A small network was shown many inputs. Here are its activations along a few directions, one row for each input.
In each table, some parts of the input vary, and every possible input appears once, in random order.
Descriptions start from the smaller parts, as in this example, which fits no table here: one of 2 separate values, together with either a single point or one of 11 places along a line or (one of 4 places along a line, together with one of 8 places around a ring).
Shared parts are said once, and a part with two or three values counts as separate values.
In the rows, 128 means zero.

Other details of the inputs shift rows strongly along two fixed directions, in all tables alike. That doesn't count.

Table:
R1: [105 162 101  52 152  70 169 145 158 142 142 139  86]
R2: [116 139  32 115 104 153 153 111 157 141 118 118  94]
R3: [150 139 159 144 168  87 115 154  80 125 109 144 138]
R4: [128 133  16 104 137 142 127 134 170 138 102 145 159]
R5: [111 131  43 103 101 164 150 125 171 143 135 120  99]
R6: [139 131 170 133 167  79 103 145 110 117 120 158 168]
R7: [127 102 138 168  85 190 107 117 134 129 135 108 136]
R8: [132 137 198 132 135 106 129 112 104 117 137 134 106]
R9: [116 123 184 138 125  86 120 147 105 128 148 129 107]
R10: [122 125 197 127 129 104 123 135 112 123 153 132 109]
R11: [149 108 112 172 126 177  90 118 137 117 111 134 199]
R12: [123 128 194 131 130 104 128 126 101 121 146 137 106]
R13: [110 132  33 111  99 156 153 120 157 144 128 123  96]
R14: [121 128 186 138 128  94 128 132  99 124 143 136 104]
R15: [112 164 110  42 154  88 175 133 165 134 148 141  88]
R16: [122 120 190 126 137  82 123 137 106 121 134 117 136]
R17: [153 139 166 140 171  96 118 148  82 122 113 147 139]
R18: [120 130 196 133 133  86 125 144 116 126 138 125 123]
R19: [145 106 107 176 124 171  89 124 135 120 108 132 196]
R20: [161 112 106 186 127 187 102 127 107 127  98 121 168]
R21: [127 131 207 124 135 103 127 132 121 120 144 127 128]
R22: [114 163 106  42 149 104 176 116 150 132 153 154  71]
R23: [132 109 129 185  88 181 111 104 123 126 116 106 130]
R24: [120  93 117 175  90 157 102 129 125 132 113  89 161]
R25: [128  94 130 166  93 174 107 117 131 125 121  92 165]
R26: [165 112 111 181 129 193 105 122 110 126 103 123 170]
R27: [118 154 107  29 160  89 174 120 159 126 147 134 105]
R28: [119 140  38 112 107 160 155 106 161 138 119 119  95]
Description of these inputs: one of 4 places along a line, together with either one of 2 separate values or one of 5 places along a line.
The inputs of R5 and R10 match in every part but the place on the line of 4. If R28 is changed in the same way as R5 into R10, which row does it become?
> R23
Which other rows does R24 become when the place on the line of 5 takes its other values? List them by row number.
> R1, R2, R9, R13
Which other rows does R1 become when the place on the line of 4 takes its other values? List them by row number.
> R15, R18, R21
Which other rows does R7 become when the place on the line of 5 takes its other values? List them by row number.
> R8, R21, R22, R27
